Each row below holds a small network's activations on one record, seen along a few directions.
Each row is followed by the record's values for the fields GIBO, SOS, FORI, ZATIN, DUZET, LOF, GOL.
A field that a record lacks is left out.
The largest differences between rows may come from other fields.
In the rows, zero is written as 500.
Random noise pushes rows far along 12 fixed directions. That doesn't count. These rows show it; they differ only by the noise:
472, 748, 567, 468, 512, 538, 489, 579, 326, 661, 493, 246, 495, 429, 427, 639, 653, 565, 571, 398, 601, 503, 603, 502, 550
506, 460, 609, 275, 609, 389, 678, 628, 350, 639, 262, 488, 247, 484, 518, 623, 613, 388, 641, 520, 323, 284, 600, 474, 262
296, 618, 581, 372, 397, 396, 687, 484, 562, 572, 480, 748, 377, 584, 748, 529, 187, 286, 122, 587, 313, 873, 658, 425, 273
713, 637, 258, 596, 517, 840, 530, 505, 642, 423, 409, 394, 670, 651, 396, 526, 597, 412, 517, 510, 492, 521, 398, 400, 391
305, 537, 437, 791, 561, 473, 467, 311, 593, 601, 666, 471, 735, 523, 467, 399, 404, 590, 503, 236, 482, 385, 368, 618, 722
679, 596, 492, 505, 399, 808, 541, 539, 713, 322, 525, 486, 649, 753, 528, 618, 619, 519, 417, 710, 357, 628, 523, 372, 287
489, 583, 550, 650, 296, 510, 581, 682, 580, 592, 518, 564, 624, 639, 589, 655, 472, 474, 623, 522, 352, 430, 430, 597, 642
557, 210, 582, 477, 444, 377, 564, 651, 194, 383, 470, 620, 330, 273, 439, 507, 603, 453, 438, 566, 468, 486, 689, 571, 546
398, 900, 571, 616, 441, 479, 424, 461, 244, 470, 592, 381, 516, 383, 459, 313, 667, 615, 414, 550, 316, 544, 619, 576, 324
367, 485, 465, 424, 794, 521, 528, 171, 549, 473, 694, 271, 535, 460, 525, 436, 615, 755, 491, 219, 406, 305, 442, 431, 298
442, 288, 428, 471, 691, 507, 529, 347, 548, 513, 372, 600, 449, 426, 449, 385, 298, 341, 339, 368, 617, 597, 539, 447, 521
361, 517, 610, 634, 478, 359, 446, 523, 542, 694, 301, 657, 477, 423, 483, 373, 271, 348, 573, 554, 384, 560, 629, 582, 521
577, 515, 392, 645, 434, 660, 475, 442, 488, 270, 545, 556, 668, 576, 472, 310, 473, 475, 339, 474, 609, 524, 310, 554, 709
506, 294, 399, 597, 410, 380, 475, 405, 428, 485, 723, 343, 583, 221, 455, 488, 545, 688, 590, 422, 465, 555, 664, 478, 549

222, 535, 702, 435, 751, 421, 373, 294, 591, 483, 571, 559, 405, 237, 670, 200, 258, 650, 441, 276, 410, 491, 393, 518, 438
(GIBO nibis; SOS gir; FORI todo; ZATIN pupi; LOF fuvid; GOL vumap)
346, 491, 548, 511, 482, 344, 588, 664, 361, 635, 589, 535, 386, 399, 610, 670, 501, 561, 442, 274, 554, 344, 462, 687, 749
(GIBO nibis; SOS timod; FORI noded; ZATIN pupi; DUZET digus; LOF fuvid; GOL vumap)
658, 394, 589, 343, 420, 592, 432, 656, 642, 381, 509, 458, 368, 482, 595, 678, 611, 708, 742, 679, 374, 449, 589, 363, 260
(GIBO nibis; SOS timod; FORI noded; ZATIN zovun; LOF fuvid; GOL vumap)
419, 703, 646, 423, 534, 465, 458, 431, 481, 479, 473, 469, 505, 572, 602, 403, 535, 598, 566, 603, 277, 444, 457, 504, 225
(GIBO nibis; SOS gir; FORI noded; ZATIN pupi; DUZET zalar; LOF sized; GOL pelup)
572, 157, 403, 552, 506, 554, 615, 514, 794, 588, 540, 528, 623, 631, 570, 769, 478, 481, 738, 509, 349, 456, 555, 430, 433
(GIBO zafaf; SOS timod; FORI naz; ZATIN pupi; DUZET borim; GOL vumap)
679, 645, 480, 569, 336, 761, 555, 725, 726, 333, 480, 618, 608, 724, 641, 535, 512, 453, 588, 625, 328, 423, 232, 523, 518
(GIBO zafaf; SOS gir; FORI bufi; ZATIN pupi; DUZET borim; GOL vumap)
490, 525, 659, 382, 508, 481, 570, 548, 138, 392, 543, 546, 398, 427, 402, 465, 636, 425, 217, 506, 749, 550, 514, 479, 730
(GIBO zafaf; SOS timod; FORI bufi; ZATIN pupi; DUZET borim; GOL vumap)
455, 158, 395, 92, 605, 295, 489, 254, 537, 567, 424, 337, 378, 260, 654, 399, 117, 553, 642, 246, 861, 636, 462, 313, 646
(FORI noded; ZATIN pupi; DUZET zalar; LOF madi; GOL vumap)
390, 289, 711, 623, 606, 670, 358, 441, 675, 369, 812, 490, 630, 576, 409, 734, 657, 740, 213, 461, 593, 611, 710, 524, 615
(GIBO nibis; SOS timod; FORI noded; ZATIN deve; LOF sized; GOL vumap)
344, 485, 521, 726, 505, 600, 533, 613, 498, 662, 628, 594, 581, 527, 454, 810, 364, 382, 311, 330, 627, 812, 602, 526, 690
(GIBO nibis; SOS gir; FORI noded; ZATIN pupi; DUZET borim; LOF sized; GOL pelup)
491, 470, 830, 477, 534, 491, 404, 596, 522, 474, 454, 585, 457, 377, 524, 451, 554, 586, 586, 678, 410, 495, 574, 547, 464
(GIBO nibis; SOS timod; FORI bufi; ZATIN pupi; DUZET digus; GOL pelup)
629, 774, 344, 576, 462, 830, 491, 680, 598, 387, 436, 585, 541, 535, 635, 511, 443, 394, 597, 463, 335, 583, 243, 558, 320
(GIBO zafaf; SOS gir; FORI bug; ZATIN deve; LOF madi; GOL pelup)
593, 589, 198, 572, 320, 352, 725, 530, 163, 445, 463, 604, 431, 541, 430, 309, 505, 246, 398, 540, 446, 344, 317, 500, 497
(GIBO zafaf; SOS timod; FORI noded; ZATIN zovun; LOF madi; GOL pelup)
593, 610, 426, 486, 428, 642, 632, 551, 546, 432, 593, 459, 561, 671, 531, 671, 601, 490, 480, 535, 424, 478, 421, 422, 406
(GIBO zafaf; SOS timod; FORI noded; ZATIN deve; LOF madi; GOL pelup)
591, 608, 737, 364, 485, 719, 480, 596, 746, 373, 486, 500, 540, 809, 618, 670, 541, 614, 532, 628, 513, 467, 392, 442, 484
(GIBO zafaf; SOS gir; FORI noded; ZATIN deve; LOF madi; GOL pelup)
551, 819, 286, 532, 388, 543, 509, 615, 301, 505, 240, 541, 483, 571, 520, 263, 317, 222, 484, 470, 607, 539, 279, 610, 610
(FORI noded; ZATIN deve; LOF madi; GOL vumap)
473, 509, 478, 704, 513, 582, 395, 580, 451, 568, 386, 583, 570, 519, 400, 473, 430, 385, 528, 533, 512, 602, 537, 589, 566
(GIBO nibis; SOS gir; FORI noded; ZATIN pupi; DUZET borim; LOF sized; GOL vumap)
544, 649, 643, 531, 97, 456, 640, 890, 463, 553, 615, 627, 557, 543, 678, 770, 517, 476, 552, 651, 340, 578, 482, 555, 656
(GIBO zafaf; SOS gir; FORI bufi; ZATIN pupi; DUZET zalar; GOL vumap)
513, 446, 655, 340, 339, 276, 585, 415, 239, 294, 558, 507, 481, 655, 646, 251, 553, 584, 570, 601, 473, 281, 243, 604, 627
(FORI rele; ZATIN pupi; DUZET borim; LOF madi; GOL pelup)
429, 541, 494, 561, 509, 508, 554, 793, 356, 572, 329, 709, 301, 473, 534, 661, 492, 335, 441, 511, 335, 541, 637, 656, 340
(GIBO nibis; SOS gir; FORI noded; ZATIN deve; LOF sized; GOL vumap)
601, 215, 446, 346, 532, 365, 651, 406, 367, 491, 371, 423, 420, 495, 352, 443, 557, 385, 654, 585, 542, 401, 512, 330, 429
(GIBO nibis; SOS gir; FORI todo; ZATIN pupi; DUZET borim; LOF sized; GOL pelup)
403, 437, 605, 695, 760, 710, 280, 471, 581, 408, 392, 720, 548, 517, 394, 351, 378, 415, 174, 391, 695, 608, 472, 686, 709
(GIBO nibis; SOS gir; FORI noded; ZATIN pupi; DUZET digus; LOF sized; GOL vumap)
572, 434, 589, 615, 479, 593, 393, 607, 705, 421, 339, 729, 595, 378, 597, 319, 234, 364, 624, 568, 419, 504, 296, 577, 658
(GIBO zafaf; SOS timod; FORI noded; ZATIN pupi; DUZET zalar; LOF madi; GOL pelup)
541, 414, 368, 423, 394, 480, 489, 460, 529, 472, 627, 342, 464, 287, 585, 543, 427, 596, 587, 459, 517, 676, 546, 388, 409
(GIBO nibis; SOS timod; FORI noded; ZATIN pupi; DUZET borim; LOF sized; GOL pelup)
272, 289, 680, 281, 769, 394, 443, 304, 578, 530, 625, 446, 428, 426, 666, 544, 388, 719, 488, 256, 586, 402, 503, 558, 574
(GIBO zafaf; SOS timod; FORI noded; ZATIN deve; LOF madi; GOL vumap)
526, 478, 520, 212, 472, 516, 519, 598, 504, 598, 547, 303, 299, 317, 593, 772, 465, 614, 660, 381, 652, 594, 604, 271, 425
(GIBO nibis; SOS timod; FORI noded; ZATIN deve; LOF sized; GOL vumap)
465, 330, 534, 556, 439, 541, 341, 572, 480, 345, 601, 575, 494, 358, 560, 510, 402, 619, 485, 385, 686, 629, 461, 619, 780
(GIBO nibis; SOS gir; FORI todo; ZATIN deve; LOF sized; GOL vumap)
446, 304, 771, 424, 604, 513, 438, 644, 609, 615, 386, 592, 447, 432, 624, 676, 347, 437, 668, 424, 639, 531, 515, 593, 729
(GIBO zafaf; SOS timod; FORI naz; ZATIN pupi; DUZET borim; GOL pelup)
383, 334, 389, 542, 718, 364, 548, 364, 374, 548, 567, 480, 352, 177, 449, 402, 508, 568, 581, 266, 321, 371, 569, 465, 313
(GIBO zafaf; SOS gir; FORI noded; ZATIN pupi; DUZET borim; LOF madi; GOL vumap)
693, 728, 85, 487, 536, 708, 636, 602, 197, 454, 455, 386, 416, 310, 395, 535, 709, 225, 272, 413, 528, 708, 554, 436, 284
(GIBO zafaf; SOS timod; FORI naz; ZATIN pupi; DUZET borim; GOL vumap)
591, 608, 241, 569, 535, 629, 630, 660, 409, 583, 619, 391, 434, 428, 443, 884, 802, 502, 463, 383, 307, 457, 661, 489, 240
(GIBO zafaf; SOS timod; FORI noded; ZATIN zovun; LOF madi; GOL vumap)
422, 411, 684, 512, 448, 584, 248, 588, 638, 377, 540, 572, 445, 266, 669, 447, 261, 674, 624, 486, 536, 741, 549, 568, 593
(GIBO nibis; SOS gir; FORI noded; ZATIN pupi; DUZET borim; LOF sized; GOL vumap)
728, 273, 229, 665, 514, 559, 542, 416, 338, 302, 429, 577, 557, 435, 260, 252, 609, 314, 457, 615, 431, 524, 512, 485, 359
(FORI bufi; ZATIN pupi; DUZET borim; GOL pelup)
358, 547, 702, 572, 550, 438, 428, 580, 556, 798, 285, 593, 396, 438, 346, 601, 415, 394, 554, 506, 555, 496, 721, 445, 520
(GIBO nibis; SOS timod; FORI noded; ZATIN pupi; DUZET zalar; LOF sized; GOL vumap)

Which values does each new row have?
368, 493, 328, 502, 422, 348, 647, 500, 384, 471, 732, 514, 413, 347, 649, 564, 408, 534, 329, 279, 457, 588, 453, 530, 509
(GIBO nibis; SOS gir; FORI noded; ZATIN deve; LOF sized; GOL pelup)
505, 614, 316, 543, 250, 362, 612, 498, 506, 546, 556, 543, 515, 483, 628, 417, 317, 408, 489, 569, 363, 659, 457, 419, 483
(GIBO zafaf; SOS gir; FORI noded; ZATIN pupi; DUZET borim; LOF madi; GOL vumap)
447, 345, 605, 392, 393, 186, 528, 523, 283, 574, 648, 396, 393, 226, 548, 523, 534, 645, 686, 472, 478, 471, 628, 530, 561
(GIBO zafaf; SOS gir; FORI bufi; ZATIN deve; GOL pelup)
478, 553, 548, 741, 309, 351, 318, 457, 668, 481, 585, 536, 657, 526, 495, 295, 502, 661, 693, 702, 261, 341, 457, 581, 546
(GIBO nibis; SOS timod; FORI noded; ZATIN zovun; LOF sized; GOL vumap)
639, 449, 482, 390, 597, 516, 493, 498, 234, 498, 353, 362, 451, 474, 252, 564, 712, 393, 400, 618, 743, 578, 723, 470, 523
(GIBO zafaf; SOS timod; FORI noded; ZATIN deve; LOF madi; GOL pelup)
507, 664, 407, 448, 296, 338, 564, 539, 632, 671, 413, 434, 527, 644, 624, 526, 412, 476, 681, 669, 296, 496, 516, 440, 340
(GIBO nibis; SOS gir; FORI noded; ZATIN deve; LOF sized; GOL vumap)
423, 595, 627, 520, 526, 429, 410, 628, 489, 633, 289, 581, 422, 449, 532, 395, 366, 374, 637, 455, 546, 426, 468, 629, 641
(GIBO zafaf; SOS gir; FORI naz; ZATIN deve; GOL vumap)
305, 481, 590, 481, 588, 387, 531, 532, 537, 739, 431, 641, 427, 422, 632, 600, 192, 357, 371, 352, 597, 677, 548, 611, 668
(GIBO zafaf; SOS timod; FORI noded; ZATIN pupi; DUZET digus; LOF madi; GOL pelup)
305, 614, 669, 692, 468, 431, 452, 429, 480, 416, 832, 571, 600, 440, 608, 378, 524, 707, 476, 366, 295, 328, 340, 660, 569
(GIBO zafaf; SOS timod; FORI bufi; ZATIN deve; GOL pelup)
478, 707, 599, 471, 491, 492, 542, 668, 678, 737, 325, 449, 429, 510, 549, 610, 570, 511, 888, 576, 220, 282, 499, 470, 280
(GIBO nibis; SOS timod; FORI bufi; ZATIN pupi; DUZET borim; GOL vumap)
681, 609, 219, 609, 646, 862, 369, 513, 605, 368, 406, 457, 601, 396, 455, 383, 497, 430, 431, 401, 568, 546, 350, 561, 483
(GIBO zafaf; SOS timod; FORI noded; ZATIN pupi; DUZET digus; LOF madi; GOL vumap)
496, 701, 408, 722, 505, 769, 483, 631, 479, 427, 633, 548, 568, 506, 455, 662, 532, 488, 299, 351, 551, 677, 493, 565, 549
(GIBO zafaf; SOS gir; FORI noded; ZATIN deve; LOF madi; GOL pelup)
494, 368, 535, 424, 620, 498, 521, 548, 265, 474, 487, 515, 393, 435, 422, 560, 585, 487, 436, 441, 601, 433, 571, 536, 533
(GIBO zafaf; SOS timod; FORI noded; ZATIN deve; LOF madi; GOL vumap)
515, 590, 389, 405, 556, 665, 490, 496, 679, 519, 528, 431, 479, 488, 562, 639, 451, 500, 396, 398, 592, 618, 468, 389, 468
(GIBO nibis; SOS timod; FORI noded; ZATIN deve; LOF sized; GOL vumap)
582, 618, 475, 266, 407, 530, 508, 541, 463, 477, 466, 354, 522, 439, 679, 480, 429, 554, 633, 407, 700, 530, 270, 460, 690
(GIBO zafaf; SOS gir; FORI bufi; ZATIN pupi; DUZET zalar; GOL vumap)
421, 537, 553, 660, 485, 560, 332, 382, 732, 373, 581, 651, 623, 505, 628, 280, 381, 593, 493, 654, 125, 669, 615, 546, 141
(FORI naz; ZATIN deve; GOL vumap)
490, 506, 721, 735, 441, 685, 314, 683, 540, 585, 437, 533, 666, 600, 314, 690, 553, 496, 560, 634, 620, 665, 680, 568, 705
(GIBO nibis; SOS gir; FORI noded; ZATIN pupi; DUZET borim; LOF sized; GOL vumap)
